Each row below is a small network's average activation on inputs in which a field has the value named, seen along a few directions.
Related values have similar rows: they may be neighbours, one step apart, or belong to one group.
Random noise pushes rows far along 12 fixed directions. That doesn't count. These rows show it; they differ only by the noise:
-375  56  107  120  -244  147  122  -373  200  724  164  -164  -474  312  578  -209  -366  188  32  -227  -232  8  15  -652  -486  15
-1  183  -264  -243  -458  121  282  239  -508  -199  -194  -393  140  154  -598  522  153  -208  -265  173  -91  -133  158  107  285  -47
544  -329  33  -196  45  -264  -435  56  -83  -467  180  -171  288  -431  -111  -60  101  -414  95  -74  187  491  -135  404  -39  208
-104  -74  -406  -399  670  295  -128  -706  -99  -729  -27  -86  316  -319  -341  -334  -8  424  221  -14  -108  -298  55  -383  1  180
392  -121  -101  130  -370  -127  277  -27  257  -178  209  -413  104  -113  -429  5  -231  -224  103  -237  -123  453  347  -50  -332  -175
288  -17  -551  -3  -442  -50  175  210  799  288  -46  89  -367  -250  -237  -320  421  765  269  19  -7  236  107  -134  135  159
-123  127  -502  -395  -5  426  -341  -312  318  -232  427  -633  -343  160  -257  53  33  268  -327  -212  107  576  -67  -543  -280  332
780  -157  7  -351  -487  -391  12  -216  691  392  61  -150  -103  -226  -251  -41  -75  -101  144  -280  -293  151  355  -191  197  -29
-247  87  -579  -32  293  661  -321  -78  231  -17  -101  353  -64  -269  -106  -677  172  777  390  422  491  -168  -219  -312  -233  106
392  3  89  66  310  173  -327  616  132  -90  131  225  257  77  -267  -151  391  -172  -177  -8  16  37  -455  98  84  310
516  -171  334  -93  302  -719  -78  -164  -89  342  -399  248  42  -288  -346  -588  172  340  556  363  131  84  -414  157  193  -67
190  211  -149  -554  -120  -233  -504  -118  -202  -45  -382  73  -301  265  -267  -57  237  87  -11  363  235  387  -20  235  -30  500
-101  67  -33  -187  -282  91  6  256  -678  430  -205  -301  48  -112  -303  116  184  -19  10  525  361  -178  -484  2  251  -227
218  172  -174  -49  -126  6  72  270  246  -407  -118  192  -74  403  -317  328  268  61  -329  -235  -369  55  319  226  312  352


Values of MIR:
biv: -331  -86  -54  -61  -38  452  -112  -37  48  -104  265  -78  189  -225  531  302  -51  -91  -239  -200  34  -372  -8  -7  210  -48
lipi: -220  -155  -241  47  105  82  354  -437  142  18  151  -216  116  -645  11  -362  -203  395  487  210  277  -40  -75  -383  -304  -356
sute: -307  -178  -71  -223  386  75  -118  152  -434  -309  22  -54  105  -349  453  41  467  190  -1  75  -38  -209  -510  104  287  449
tapor: -181  26  -307  -89  259  47  50  356  -505  -753  264  -547  332  -284  -312  17  495  -95  -106  238  149  360  -424  154  -152  488
vuz: 222  3  -176  -574  191  -673  -407  -122  -132  -287  -21  -374  -88  -44  -203  7  495  -92  -95  98  144  765  -135  206  -135  555
taz: 2  -156  -185  570  488  232  365  149  671  -17  288  88  -120  -302  -387  -381  116  774  117  -222  46  23  -356  -385  276  -537
litez: 60  69  96  662  -45  46  88  538  350  13  14  495  -35  -76  161  -214  115  -93  131  77  194  14  182  394  -226  -29
rida: 34  -17  6  384  246  270  -444  580  269  -48  200  420  -48  29  352  -676  206  -218  118  127  355  303  -256  79  -763  429
sus: 63  67  77  -158  159  13  -711  -234  443  19  196  107  -270  -54  171  -256  -330  -169  -20  136  809  711  -4  216  -475  55
gik: -261  465  -323  -508  230  363  -371  47  220  405  -35  27  -308  672  -162  92  404  374  -458  95  -141  -90  -192  -511  -21  497
gipip: -56  140  341  271  318  -103  -272  206  128  125  44  204  -155  352  63  -178  -96  -92  -121  124  381  264  -282  129  -226  -68
tope: 203  186  280  -1  95  159  -191  -97  286  323  86  85  -106  414  -86  -165  -307  -241  -66  -158  -185  69  64  -357  -405  5
gomu: 167  -395  -162  -61  695  -467  317  -110  226  -205  215  -102  517  -482  -158  -496  418  244  268  -348  -603  -245  -274  -418  5  255
zepo: 116  225  -1  -158  -272  -16  -418  -6  -178  -373  -59  -91  42  391  -60  396  -319  -681  -187  168  284  610  520  433  -496  32
Each value of MIR is a pair of two hidden parts, and every pair occurs once (2 first parts, 7 second parts).
gomu and vuz share the first part; gomu and gik share the second. Which value has the first part of gik and the second part of vuz?
Answer: zepo
taz and litez share the first part; taz and tope share the second. Which value has the first part of tope and the second part of litez?
Answer: tapor
biv and lipi share the first part; biv and gipip share the second. Which value has the first part of gipip and the second part of lipi?
Answer: sus

Values of ZON:
bisa: -91  75  67  -196  199  270  -376  -43  128  -269  428  -15  -27  468  408  418  -76  -340  -592  -530  -299  232  -8  -176  -18  370
busi: 65  360  212  94  559  -367  154  120  16  267  -428  487  -78  317  -410  -437  289  571  249  421  -61  -64  -197  102  88  123
nafu: -63  272  -155  139  263  109  292  122  -271  -272  -422  219  64  318  -683  -77  178  473  139  437  -32  -334  -41  57  165  -24
notan: 62  103  181  126  41  -441  604  -35  -191  -149  -351  4  -116  279  -434  -2  119  161  -25  -20  -479  -89  44  -14  177  91
gatop: -82  398  88  -287  205  118  -305  136  -239  239  -449  577  27  494  -18  67  252  55  -193  282  -99  -569  -155  145  251  413
bavo: 142  -1  -622  -357  -20  58  228  280  -33  -246  80  -330  349  -234  -491  -82  482  11  18  53  -255  -30  -14  -297  -214  256
fov: -208  -1  -129  205  -312  261  -14  -93  74  -252  99  -8  -133  339  161  117  -336  -197  -34  -274  -14  277  624  59  -533  -33
vivit: -170  213  -144  -74  81  114  -36  -135  -38  -245  -91  -116  -31  34  -281  -62  88  233  -9  329  407  174  13  -55  -142  62
mileg: -353  -180  -465  -160  -196  269  -129  134  -10  -319  -7  180  18  -454  525  362  333  204  -147  -7  231  -293  203  433  488  117
retig: -237  -153  525  409  355  -360  -79  1  -158  468  199  -240  -322  -85  217  -139  -38  260  9  139  644  404  -838  -26  96  -385
baf: -18  -88  111  -292  228  297  -211  -543  -56  -500  241  -187  149  -150  120  198  -358  -345  -188  -240  -179  -212  112  -99  239  -12
putu: 451  -190  266  63  -4  -119  2  -163  633  468  -41  323  127  -70  124  -437  -254  -55  393  -245  -410  -179  221  -323  -230  -97
zito: -29  136  60  647  -17  -120  382  582  20  460  -89  -18  -132  229  -516  -320  73  290  120  249  248  316  -389  17  -341  -346
zul: 377  -13  -90  0  -135  -313  -193  -391  591  -104  -206  383  -367  -27  33  -357  -229  260  339  -157  -84  336  536  115  -89  78
Each value of ZON is a pair of two hidden parts, and every pair occurs once (2 first parts, 7 second parts).
zito and notan share the first part; zito and gatop share the second. Which value has the first part of gatop and the second part of notan?
Answer: baf
busi and vivit share the first part; busi and mileg share the second. Which value has the first part of mileg and the second part of vivit?
Answer: retig
nafu and bisa share the first part; nafu and zul share the second. Which value has the first part of zul and the second part of bisa?
Answer: bavo
